Each row below holds a small network's activations on one input, seen along a few directions.
Each table varies a few parts of the input and shows all the possible inputs, shuffled.
Descriptions start from the smaller parts, as in this example, which fits no table here: one of 8 places around a ring, together with either a single point or one of 9 places around a ring or (one of 3 separate values, together with one of 4 places along a line).
Shared parts are said once, and a part with two or three values counts as separate values.
In the rows, zero is written as 128.

Other details of the inputs vary at random and push rows far along two fixed directions, the same in every table; ignore that.

Rows:
row 1: [136 161 216  86 147 171 222 137  96  71  34 121 176 129 112]
row 2: [157 122 121 118 131 132 136 121 117 105 180 109  92 143 140]
row 3: [125 153 221  93 130 188 212 161  71  96  29 112 202 114 121]
row 4: [162 163 108 139 146 129 142 102 136  92 168 117  77 121 132]
row 5: [143 149 120 158 137 151 108 155 118 158 146 102 110 102 164]
row 6: [160 143 116 147 126 140 122 134 110 147 164 100 105 100 147]
row 7: [149 152 118 159 143 152 116 141 118 149 152 115 107 104 159]
row 8: [155 120 103 108 135 138 152 137 141  87 169 136  91 166 147]
row 9: [106  79  99  95 120 101  97 113 143 157 113 154 173 156  89]
row 10: [ 59 138 134 183 108  74  89 108 165 142  70 174 148 116 107]
row 11: [143 128 121 129 152 151 129 158 141 125 158 129 102 140 157]
row 12: [105 123 107 119 110  92  78  90 137 189 103 121 169 105  88]
row 13: [139 156 208  76 118 166 233 102  79  43  60 103 165 132  92]
row 14: [ 94 130 103  97 149  91 112  76 176 131  99 175 147 160  89]
row 15: [139  90 115 118 116 147 119 185 109 143 164 108 126 137 167]
row 16: [ 85 108 111 109 128 107  74 129 142 181  98 148 178 136 109]
row 17: [139 102 124 124 108 139 119 156  98 150 175  85 116 122 159]
row 18: [133 121 214  77 108 185 222 162  62  88  40 106 210 123 115]
row 19: [146 108 121 126 114 141 126 142  98 140 180  98 113 127 153]
row 20: [151 107 120 127 123 137 130 140 105 129 177  98 105 133 143]
row 21: [121 146 139 201 100 108 122 158 135 109 140 130  82 107 162]
row 22: [144 126 119 135 152 147 124 167 127 134 155 125 108 139 158]
row 23: [ 97 133 140 186 116 121 126 192 142 115 136 154  88 134 177]
row 24: [100 153 103 122 153  91 107  48 173 131  95 166 143 128  78]
row 25: [157 161 120 151 162 138 130 119 139 116 154 125  87 115 150]
row 26: [ 62 101 131 151  80  71  93 109 144 139  95 168 142 132 105]
row 27: [152  98 112 113 129 150 138 159 133 116 170 124 108 150 150]
row 28: [150 110 122 120 123 142 134 131 118 119 182 102  99 134 141]
row 29: [165 142 115 147 136 135 126 132 117 136 162  99  98 106 138]
row 30: [112 129 107 114 127  93  94  65 156 157 107 139 156 113  69]
row 31: [160 109 112 111 137 138 141 148 132 104 168 130 100 159 150]
row 32: [ 60  93 124 144  85  80  99 136 155 138  85 190 153 148 110]
row 33: [105 135 109 132 143 102  87  81 150 170  92 149 162 115  85]
row 34: [118 139 106 112 135  82  96  53 154 143 107 147 149 121  68]
row 35: [151 152 120 153 154 150 126 131 140 129 155 119  94 108 149]
Each input here is: one of 5 places around a ring, together with either a single point or one of 6 places along a line.
Changing only the place on the ring of 5 turns row 24 into row 13. The same change can be made to row 33. Which row results?
> row 20
Change only the place on the line of 6 in row 12. List by row number the other rows that result.
> row 4, row 6, row 29, row 30, row 34
Change only the place on the ring of 5 in row 15. List by row number the other rows that result.
> row 5, row 12, row 16, row 17

Rows:
row 36: [116 107 111 127 117 123 119 128 123 124 174 144 104 160 144]
row 37: [100  85  95  93 103  84  89 112 138 165 102 153 179 145  89]
row 38: [129 122  96 132 116 107 117 132 149 133 123 145 125 138 128]
row 39: [139  94 102 113 129 128 107 149 125 127 219 110  83 164 165]
row 40: [ 90 124 195  51 134 145 160 105  99 143   7 125 252 130  64]
row 41: [135 137 192  92  99 155 206 148  79  95  38 124 192 125 102]
row 42: [ 40 111 126 159 115  85  65 150 166 185  76 180 164 134 122]
row 43: [117 144 109 117 171 115 100  89 160 152 117 158 135 134 111]
row 44: [132 132 103 103 162 140 103 117 146 154 140 128 133 137 118]
row 45: [171 116  89 142 141 144 112 136 141 132 198 113  77 127 136]
row 46: [135 122 113 112 142 119 128 102 146 108 176 133  91 151 130]
row 47: [125 119 118 117 119 114  92 114 113 169 151  95 139 118 123]
row 48: [ 56 102  99 106 111  68  85  53 170 150  87 184 173 164  70]
row 49: [129 160 119 142 143 107 107  79 139 142 137 124 107 107 117]
row 50: [ 84  99 103  98 136 109  78 108 136 185 102 154 187 141 100]
row 51: [105 130 116 111 146  96 117  71 155 117 131 159 119 154 104]
row 52: [124 120 109 140 116 121  95 133 104 161 165 101 119 110 147]
row 53: [139 175 194 142 115 170 200 140  77  93  75  87 142  89 142]
row 54: [157 127  99 183 133 129 107 142 142 116 178 137  74 122 154]
row 55: [181 126 176  95 118 175 198 194  78  89 122  75 134 129 159]
row 56: [135 130 104 159 135 119 111 135 142  99 191 140  63 154 167]
row 57: [105 143 114 132 141 100 122 101 155 103 141 148 105 151 120]
row 58: [116 169 115 156 136  99 105  95 144 136 132 122 110 105 118]
row 59: [117 125 187 111 102 150 181 111 107 104  32 140 205 101  78]
row 60: [128 163 195 114 140 186 205 151  93  96  43 117 175 115 134]
row 61: [143 161  96 158 173 137 112 149 154 127 174 133  79 131 168]
row 62: [122 166 196  92 122 136 179  69 102 114  38 105 190  93  69]
row 63: [128 126 109 136 144 104 110  79 158 136 121 157 126 122  91]
row 64: [145 166 203 132 107 176 199 148  54 103  85  86 152  94 140]
row 65: [145 146 100 164 159 140 100 153 143 131 172 138  83 134 174]
row 66: [147 119  95 117 143 134 117 129 139 111 212 115  68 158 150]
row 67: [176 148  83 155 144 144  96 141 126 143 236  79  40 112 176]
row 68: [126 115 104 155 120 120 116 118 145 137 129 147 125 124 120]
row 69: [ 85 113  84 117 113  51  64  69 180 157  77 187 174 144  61]
row 70: [ 86 117  90  87 156  82  65  49 182 184  92 177 182 140  60]
row 71: [171 143  84 192 152 134 116 157 152 110 215 122  39 120 173]
row 72: [121  97 112  94 131 115 119 103 133 125 161 123 126 162 118]
row 73: [158 184 191 162 125 170 186 151  78  77 108  85 106  87 159]
row 74: [ 71 101 128 162  89  78  87 174 158 151  90 166 137 133 135]
row 75: [135 113 108 122 135 108 112  82 156 141 128 147 135 122  85]
row 76: [110 134 200  92 104 161 207 122  95  70  55 127 178 130 110]
row 77: [107 131 112 138 107 105  91  94 136 160 120 132 146 104 111]
row 78: [ 86  95  82 100  98  66  71  78 175 168  82 181 190 139  65]
row 79: [ 84 161 241 168  87 145 185 189  79 107  27 106 162  80 146]
row 80: [136  90 112 118 121 124 105 128 128 154 151 121 143 131 113]
row 81: [131 139 173  59 117 141 187 109 111  99  30 118 199 124  62]
row 82: [161 102  93 105 129 118 116 139 136 138 162 112 117 144 132]
row 83: [172 105  76 182 125 144 101 171 127 143 237 128  53 130 185]
row 84: [159 145 192  88 155 198 203 158  80 102  83  84 166 122 139]
row 85: [155 141 100 127 144 112 125 120 152 120 148 140  95 133 132]
row 86: [193 156 167 136 135 189 185 168  68 101 168  43  87 100 183]
row 87: [157  96 103 129 134 132 116 125 132 143 169 113 118 130 123]
row 88: [140 121 182 105 116 181 203 177  66  72 138  95 118 138 168]
row 89: [175 153  76 167 146 121 118 172 156 107 210 122  39 133 182]
row 90: [113  85 109 124 111 113 101 118 126 158 128 142 160 127 102]
row 91: [ 92 103 135 200  99 110  97 185 146 145 131 152 107 116 160]
row 92: [162 126  97 114 135 115 124 123 152 125 158 130 101 134 127]
row 93: [ 32  95 139 151  90  70  81 131 164 149  88 183 149 155 118]
row 94: [175 154 167 142 147 210 189 205  74 103 151  97 102 123 200]
row 95: [173 153 161 143 146 209 186 199  94  93 147  97 103 111 200]
Changing only one part turns row 92 into row 62. The same change can be made to row 89. Which row results?
> row 58
Changing only one part turns row 85 into row 51. The same change can be made to row 69. Which row results?
> row 56
What is each input in this table made of?
> one of 5 separate values, together with either a single point or one of 11 places around a ring
Change only the choice among 5 separate values in row 78. List by row number the other rows that result.
> row 59, row 76, row 77, row 95
Start at row 68 and move only the place on the ring of 11, one step at a time. The first step leads to row 59. Which rows follow, in order?
> row 83, row 90, row 80, row 87, row 45, row 75, row 63, row 71, row 54

Rows:
row 96: [139 134 123 131 130 135 126 130 123 134 129 120 130 118 129]
row 97: [139 123 120 122 126 134 130 137 124 133 131 121 132 127 131]
row 98: [134 125 125 117 134 129 135 126 128 114 137 126 123 141 127]
row 99: [122 122 125 146 128 126 121 141 131 131 128 140 122 128 136]
row 100: [121 125 125 142 126 129 123 139 140 129 131 137 122 127 134]
row 101: [139 130 128 132 124 129 131 121 124 126 134 123 122 119 124]
row 102: [121 126 127 139 123 125 122 136 138 130 131 132 120 128 137]
row 103: [123 126 127 143 123 120 119 139 126 132 130 135 126 128 141]
row 104: [139 128 124 117 132 130 134 133 131 128 131 128 125 132 131]
row 105: [130 133 129 120 139 137 131 123 126 129 135 129 125 132 134]
row 106: [125 125 134 144 124 128 125 143 124 128 123 135 125 128 137]
row 107: [135 132 128 130 136 134 126 128 125 135 131 115 128 120 129]
row 108: [140 140 122 129 132 128 133 120 130 117 131 127 120 126 125]
row 109: [119 130 132 135 120 127 128 138 129 128 126 126 120 125 137]
row 110: [131 134 124 123 135 135 135 117 126 118 137 130 122 135 131]
row 111: [139 119 125 123 120 129 135 128 125 125 136 124 125 127 126]
row 112: [ 92 111  72 116 131  66  51  67 178 183 123 170 153 139  77]
row 113: [135 129 132 132 130 129 131 119 125 126 136 118 121 121 125]
row 114: [139 129 119 120 128 128 138 127 131 116 133 128 123 135 127]
row 115: [121 129 132 136 123 128 127 137 132 125 125 129 124 124 141]
row 116: [123 125 131 144 128 133 130 142 132 126 126 139 125 126 132]
row 117: [135 138 127 129 137 127 133 118 131 118 133 123 119 129 126]
row 118: [119 134 138 133 119 129 131 141 121 123 125 122 125 125 137]
row 119: [134 116 131 121 125 131 132 127 123 122 140 122 125 134 125]
row 120: [ 90 139 192 101 107 124 169 110 101 117  22 134 206 119  81]
row 121: [130 129 125 124 133 141 127 126 120 135 136 122 132 127 134]
row 122: [134 119 126 119 131 136 127 136 122 131 135 119 132 133 130]
row 123: [134 125 130 114 138 132 131 133 129 125 135 125 125 138 130]
row 124: [130 125 130 126 127 136 133 118 120 127 140 125 125 128 129]
row 125: [135 138 131 126 142 129 129 124 131 129 131 121 121 126 129]
row 126: [118 132 134 135 118 123 125 142 122 129 129 123 123 127 135]
What is each input in this table made of?
> either one of 11 places around a ring or (one of 4 separate values, together with one of 5 places around a ring)
Which other rows belong to the same alternative as row 102? List them by row number.
> row 99, row 100, row 103, row 106, row 109, row 115, row 116, row 118, row 120, row 126
Change only the choice among 4 separate values in row 101. List by row number the other rows that result.
> row 96, row 108, row 112

Rows:
row 127: [159 151 201  76 126 168 222 104  75  78  56  90 181 109  84]
row 128: [162 136  94 123 165 139 121 123 138 119 198 120  77 145 151]
row 129: [173 148 152 148 144 176 189 191 111  59 175 114  56 144 197]
row 130: [102 122 121 154 121 112 121 149 155 108 138 166  99 152 151]
row 131: [168 124  77 112 165 146 101 130 126 148 227 103  78 148 168]
row 132: [180 178 138 171 138 154 166 132 118  90 155 100  69  90 156]
row 133: [ 86  66 135  49  97 107 119  87 115 158  72 138 230 153  55]
row 134: [118  62  50 119 112  80  56 112 165 165 201 153 110 167 118]
row 135: [166 155 155 166 116 155 181 172 111  74 147 105  74 109 171]
row 136: [115 124  61 167 131  86  26  92 156 213 180 125 112 100 121]
row 137: [134 110 104 143 135 127 124 160 151 103 184 152  72 164 169]
row 138: [120 114 135 111 106 110 145 108 131 105  97 143 150 136  93]
row 139: [ 33  97 117 121 108  68  49  97 156 201  70 176 199 139  85]
row 140: [182 143 149 141 125 160 185 163 107  72 159  98  77 120 163]
row 141: [211 154 138 101 155 194 179 134  78 111 180  52 100 105 152]
row 142: [ 76 104  67 172 124  73  37 132 180 177 171 176  98 151 147]
row 143: [169 105  75 132 133 121 102 134 141 132 220 112  68 143 153]
row 144: [102  92 120  78 107  94 116  80 138 137  90 147 185 148  62]
row 145: [155  96 111 110 122 140 128 160 143 169  43 157 215 106  82]
row 146: [119  88  47 179 106  77  56 143 178 150 217 164  58 149 159]
row 147: [146 117 142 104 140 160 155 175 139 145  25 157 214 116  98]
row 148: [142 137 134 162 117 141 116 155 100 155 150  92 112  94 157]
row 149: [170 121 108 130 151 159 142 175 125  96 215 114  55 160 192]
row 150: [126 168 138 111 161 123 144  65 148 109  82 143 148 122  82]
row 151: [164 114 100  91 134 136 118 108 110 151 174  94 129 128 118]
row 152: [113 173 128 142 152 112 123  77 160 120  91 152 131 115  98]
row 153: [158 142  76 143 144 103  94  75 159 139 175 129  87 116 112]
row 154: [108 146 142 130 110  95 136  74 138 120  65 148 163 110  73]
row 155: [180 169 191  89 143 182 220 101  79  78  83  76 155  97  98]
row 156: [118 178 195 127 135 145 196 114 116  75  43 137 155 112 107]
row 157: [136 109 158 163  95 163 142 213  83 131 155  92 107 110 191]
row 158: [ 59 127 127 140 120  81  84 100 162 158  74 171 164 133  98]
row 159: [ 79 161 168 118 138 122 118  82 121 164  36 133 203  97  80]
row 160: [113 187 199 137 143 156 179 115 107 104  39 118 166  91 110]
row 161: [156 129  52 104 179 127  68  85 152 175 217 115  95 141 134]
row 162: [123 135 219 128  90 174 193 185  56 110  57  85 177  94 142]
row 163: [108 131 134  98 116  88 129  48 143 129  58 152 185 121  45]
row 164: [ 98 157 226 123 118 168 189 166  78 114  32 106 185 101 136]
row 165: [158 159 157 172 135 169 184 201 116  62 163 120  53 133 204]
row 166: [ 68 123  99 139 131  79  44  91 155 202 113 156 160 122 103]
row 167: [169 131 143  94 154 183 169 166  94 105 170  86 105 143 174]
row 168: [177 160 153 185 124 170 168 189  90  99 167  82  66  92 194]
row 169: [149 144 152 175 111 151 154 185 103 107 146  99  87 102 179]
row 170: [117  74  81  91 135 121  86 134 140 159 187 140 126 178 145]
row 171: [173 146 154 115 155 179 187 166 105  75 163  99  85 141 173]
row 172: [173 176 157 181 134 170 165 158  96 105 146  81  84  79 170]
row 173: [106 146 172  98 133 125 172  99 133  88  51 150 168 138  88]
row 174: [146  66  31 115 123  99  44 129 148 182 252 120  87 162 150]
row 175: [114  76  53 141 108  71  60 112 176 153 190 168  97 161 122]
row 176: [128 147 219 130  98 173 193 175  62 112  54  81 174  86 137]
row 177: [133 112  94 185 108 117  91 177 132 142 196 123  69 124 180]
row 178: [ 54 102 157 126 103 110 102 142 125 166  71 153 186 135 119]
row 179: [128 101 129  67 117 125 128  95 110 146 112 109 181 136  84]
row 180: [ 98 109 109 175 119 114  91 177 147 141 169 152  86 146 180]
row 181: [ 77  90 132  71 123 100 121  88 148 131  75 173 194 171  72]
row 182: [ 71 132  94 151 133  71  55  84 172 176 109 172 144 129 100]
row 183: [103 128 223 131  82 158 205 171  75  88  29 115 186 106 122]
row 184: [113 146 119 156 135 111 119 130 159 110 136 156  93 137 144]
row 185: [121 115  87 160 108  90  94 128 157 129 162 152  92 136 134]
row 186: [109 146 122  74 161 109 118  34 152 142  75 148 185 132  48]
row 187: [154 154 124 137 156 138 147 124 137  96 155 131  85 135 146]
row 188: [ 69  81  93  52 127  81  71  64 153 180  97 166 206 172  61]
What is each input in this table made of?
> one of 2 separate values, together with either a single point or (one of 5 places along a line, together with one of 6 places along a line)
Changing only the choice among 2 separate values turns row 131 into row 151. The same change can be made to row 167. Which row results?
> row 179
Changing only the choice among 2 separate values turns row 181 into row 134. The same change can be made to row 158. Which row results?
> row 169
Change only the choice among 2 separate values in row 180. List by row number the other rows that result.
> row 183
